Each row below holds a small network's activations on one input, seen along a few directions.
In each table, some parts of the input vary, and every possible input appears once, in random order.
Descriptions start from the smaller parts, as in this example, which fits no table here: values(3) and (point or ring(9) or (line(4) and ring(8))).
Shared parts are said once, and a part with two or three values counts as separate values.

Other details of the inputs shift rows strongly along two fixed directions, in all tables alike. That doesn't count.

A family of inputs:
x1: 67	46	-70	413	100	115	259	-21	73	41	-248	-473	80	-39	88
x2: 130	40	130	-317	175	-107	-115	-216	82	-16	624	368	167	-16	200
x3: -20	-167	36	-221	-105	-125	-126	-25	63	135	58	94	-183	-60	23
x4: 2	-67	109	-45	87	-167	-203	-245	0	24	123	66	91	56	13
x5: 47	177	147	-72	293	-74	139	-309	124	-192	533	246	268	-108	54
x6: 9	-75	-68	69	-38	215	236	262	128	1	-380	-341	116	17	62
x7: -155	-16	94	361	90	24	102	-126	126	119	-341	-714	160	-6	7
x8: -60	231	-83	155	-43	133	37	160	195	35	-296	-537	97	109	-98
x9: -117	76	-144	12	-161	79	-336	53	-88	8	-310	-43	-187	230	-309
x10: 47	-175	12	102	12	-131	-159	-50	-206	21	162	468	-215	226	-274
x11: 1	182	-13	197	143	-147	313	-148	28	-77	192	8	47	-163	159
x12: 16	-195	46	-126	-66	-36	-392	-110	-122	168	83	124	-108	173	-34
x13: -87	89	-32	243	-45	28	387	299	17	-31	-351	-581	109	-99	208
x14: -40	-38	158	-73	122	-217	23	-87	120	142	166	-170	21	-32	300
x15: 79	81	178	75	214	-128	153	-140	268	22	166	-376	365	-63	225
x16: -13	-210	-84	15	-284	128	-54	332	-160	102	-360	101	-221	201	-267
x17: -8	132	-196	108	58	61	38	177	133	-42	-219	-198	-6	153	-10
x18: 33	207	33	-90	18	154	163	69	-27	-204	60	-76	215	-150	60
x19: 141	-206	-34	77	105	24	-204	-80	-176	-22	139	464	-133	251	-272
x20: 122	-273	-42	-97	-262	159	-307	120	-6	263	-136	-86	-140	144	-229
x21: 63	-124	59	-133	78	-252	-44	-15	15	87	367	268	-52	90	228
x22: -45	25	55	-378	-57	-35	-30	-20	-131	-186	178	628	-121	-55	-103
x23: 184	-474	-180	-74	-258	141	-412	217	-130	274	-230	182	-338	288	-293
x24: -177	20	17	65	-125	195	165	111	117	35	-488	-596	154	-79	44
x25: -35	108	-17	77	-84	38	-89	-11	-351	14	-113	175	-204	-47	-187
x26: 69	264	-6	35	58	166	85	-81	-144	-79	133	32	149	-148	-45
x27: -41	125	-69	14	-75	137	-175	-119	-332	-42	-55	157	-81	-51	-188
x28: -86	8	130	165	143	-151	63	-162	23	9	27	-83	-13	-14	-28
x29: 17	143	50	-232	-14	155	155	32	81	-153	131	127	202	-100	5
x30: -1	-262	-41	-205	-219	47	-362	-53	-52	182	-87	84	-185	65	-147
x31: -125	431	-73	-143	272	-284	385	-36	301	-273	383	85	165	-152	345
x32: 70	222	-76	83	213	76	276	-42	-64	-128	111	17	179	-173	203
x33: 90	-38	93	-128	199	-372	9	-159	23	-68	496	484	39	32	150
x34: 146	-265	-9	36	26	5	-190	82	0	188	19	1	-61	235	92
x35: -109	29	21	-419	5	-8	-69	-177	143	-204	372	474	69	-252	97
x36: 92	-89	-152	114	-235	87	-281	148	-542	72	-118	526	-382	201	-426
x37: -163	169	-75	124	-90	-50	-50	147	53	40	-356	-311	-166	133	-121
x38: -145	268	74	-13	95	-57	374	64	56	-213	-63	-323	147	-285	286
x39: 65	155	10	259	-4	145	79	-134	-2	21	-55	-256	92	-61	-104
x40: -9	-54	-15	289	-188	41	-182	-52	-291	134	-305	-10	-339	115	-350
x41: 82	-333	-134	-92	-210	208	-247	249	-32	44	-146	326	-214	153	-205
x42: 13	-104	-26	-187	13	-188	142	22	204	93	236	53	-6	-126	245
x43: 135	-207	27	264	101	-67	-8	61	92	158	-196	-336	98	189	74
x44: -29	-111	-35	-239	-66	-73	27	106	93	-90	277	494	-91	-96	57
x45: 88	156	-45	-202	176	28	240	35	-44	-379	280	338	160	-158	227
x46: -29	-57	18	-35	-135	200	39	144	244	58	-106	-241	133	-115	6
x47: -154	3	87	-150	-13	-58	163	41	254	-43	40	-58	19	-253	195
x48: -110	84	-12	56	-115	148	44	72	-112	-117	-335	-343	83	-102	16
x49: -36	82	-19	217	-59	84	-89	-235	-147	4	-144	-109	-60	-34	-146
x50: -16	-12	164	46	159	-293	31	-151	106	63	84	-131	81	-25	168
Each input here is: ring(5) and (point or ring(9)).
The inputs of x6 and x24 match in every part but the ring(5) part. If x1 is changed in the same way as x6 into x24, which row does it become?
> x49
The inputs of x15 and x50 match in every part but the ring(5) part. If x2 is changed in the same way as x15 into x50, which row does it become?
> x14
List by row number the other rows that have the ring(5) part in common with x33.
> x10, x11, x13, x16, x21, x31, x36, x42, x44
Which other rows does x7 become when the ring(5) part takes its other values? List them by row number.
> x5, x10, x19, x28

A family of inputs:
x51: -160	-38	40	236	-173	168	119	188	180	176	-596	-902	173	-4	18
x52: 91	140	20	-87	120	-80	32	-153	-101	-149	400	459	38	-82	21
x53: -33	81	50	7	53	85	-18	-103	88	-33	-28	-130	87	-24	-49
x54: 54	-204	148	-245	153	-370	-117	-183	111	121	483	401	-28	42	195
x55: 149	-118	-98	-7	-144	163	-394	87	-269	39	-17	435	-229	297	-432
x56: -173	440	177	-344	398	-339	433	-389	285	-385	705	306	338	-425	465
x57: 24	39	-89	-193	-48	-50	-46	23	-93	-92	231	501	-116	-30	-85
x58: -4	-32	-11	84	-32	134	181	189	93	-6	-266	-349	122	18	93
x59: -83	87	-7	323	34	164	242	27	170	188	-466	-958	220	-93	164
x60: -42	2	-17	-217	-82	-44	-153	-92	-59	-106	167	471	-163	-83	-135
x61: 23	-148	86	-220	153	-307	19	-105	335	104	390	96	33	-62	354
x62: 57	159	30	31	126	-66	116	-62	5	-121	208	73	86	-26	65
x63: 74	-17	-56	-29	-68	117	-297	-35	-192	18	-65	202	-114	154	-235
x64: -85	-75	-106	96	-199	77	-189	198	-105	141	-436	-227	-220	152	-193
x65: -21	29	-21	398	94	157	324	161	232	124	-485	-885	248	8	161
x66: 9	84	39	-201	74	43	-65	-251	-12	-155	354	395	53	-108	-56
x67: -79	201	48	228	118	-56	198	-33	120	-5	-169	-567	210	-104	233
x68: 66	-4	-55	153	-49	160	-22	41	-29	82	-108	-123	16	55	-109
x69: 2	172	18	-208	127	-162	38	-79	-93	-199	451	571	-23	-40	31
x70: -9	-282	-44	124	-393	269	-336	229	-209	222	-599	-304	-199	185	-384
x71: 24	-176	-166	16	-185	58	-164	229	-155	3	-213	217	-271	232	-229
x72: -40	181	-30	7	49	-54	245	84	186	-61	29	-143	68	-102	149
x73: 3	52	19	-45	130	-95	196	-34	-46	-137	185	253	16	-112	114
x74: 79	59	-15	-212	-31	75	43	-2	-31	-111	245	293	55	-78	2
x75: 28	-57	-45	114	-119	65	-226	-23	-268	47	-109	74	-163	107	-195
x76: -23	-73	9	-111	-124	-52	-251	-95	-246	-23	73	472	-238	36	-291
x77: 37	370	77	-155	489	-259	499	-266	253	-386	622	230	405	-335	484
x78: 16	144	29	-142	102	-108	134	-110	-75	-118	338	390	-13	-112	52
x79: 97	-157	-97	137	-97	212	-132	86	-146	66	-179	75	-127	185	-238
x80: 55	-123	-140	-44	-131	17	-86	102	-147	-30	-18	416	-202	74	-159
x81: 27	-210	-71	52	-333	274	-334	192	-259	174	-454	-107	-229	186	-339
x82: -157	28	-21	93	-103	7	68	63	156	51	-299	-391	-10	-35	-6
x83: -76	170	59	36	215	-122	389	-11	121	-141	120	-93	150	-133	309
x84: -45	9	13	241	13	177	385	244	242	43	-384	-765	254	-170	282
x85: -136	161	95	262	125	-30	288	-70	233	11	-202	-721	249	-149	196
x86: -107	364	113	-184	282	-59	468	-121	346	-209	219	-384	444	-380	533
x87: 110	-142	-81	150	-67	74	-172	77	-236	-16	-68	272	-184	158	-238
x88: 3	-8	-29	-155	-72	-49	-255	-83	-328	-39	156	570	-240	46	-189
x89: 2	-101	-76	-56	-185	-23	-395	37	-393	51	-105	432	-331	240	-342
x90: -34	-77	-129	-36	-229	88	-245	92	-197	52	-179	156	-295	100	-200
x91: -77	163	79	108	148	-67	231	-192	160	-73	65	-313	209	-228	168
x92: 41	-319	114	-15	-15	-79	-95	87	276	282	-35	-376	87	74	210
x93: 113	-219	136	-128	199	-297	-115	-211	137	118	435	203	59	53	190
x94: 61	-107	-42	58	-216	190	-173	254	-102	99	-299	-86	-85	177	-255
x95: 136	-448	48	80	-107	-5	-366	12	60	379	-97	-138	-139	339	-128
The inputs of x92 and x93 match in every part but one. If x84 is changed in the same way as x92 into x93, which row does it become?
> x87
The inputs of x68 and x74 match in every part but one. If x59 is changed in the same way as x68 into x74, which row does it become?
> x81
What is each input in this table made of?
> ring(5) and (point or (values(2) and line(4)))
A walk changes only the ring(5) part. It starts at x72 and steps to x69. List the rest of the walk in order.
> x62, x55, x94
List by row number the other rows that have the ring(5) part in common with x89.
> x54, x56, x69, x73, x76, x78, x83, x88
Which other rows does x80 become when the values(2) part takes its other values? List them by row number.
> x71

A family of inputs:
x96: -38	-62	12	-124	-29	-34	-141	-5	76	54	-2	2	-20	66	5
x97: -11	-46	47	38	-13	-119	-125	-70	-26	127	2	-62	-73	63	-35
x98: -56	174	5	89	49	6	70	-92	-68	-79	-4	-33	-18	-68	-33
x99: 32	-87	24	99	42	-91	-2	-15	-5	55	-6	45	-63	93	-29
x100: 31	64	-54	-111	28	21	-7	78	-7	-111	90	220	24	48	11
x101: 59	-226	-112	400	-261	153	-237	283	-282	253	-594	-333	-285	349	-357
x102: 36	-97	0	-86	2	-51	32	-11	27	-9	179	199	-37	-67	82
x103: -172	301	8	174	127	53	463	32	334	-78	-254	-779	339	-257	294
x104: -32	135	5	-104	-24	47	84	-61	-76	-151	87	184	30	-164	-23
x105: 113	3	78	-88	109	94	-57	-171	16	-24	228	133	160	-12	-7
x106: 23	-40	-22	-119	24	-45	-29	13	102	-28	181	231	-23	36	17
x107: -56	-46	52	-86	0	-77	6	-72	83	22	61	-60	59	-121	156
x108: 72	-74	-44	-82	-55	42	-57	90	-173	-30	33	254	-93	35	-81
What is each input in this table made of?
> point or (values(3) and line(4))
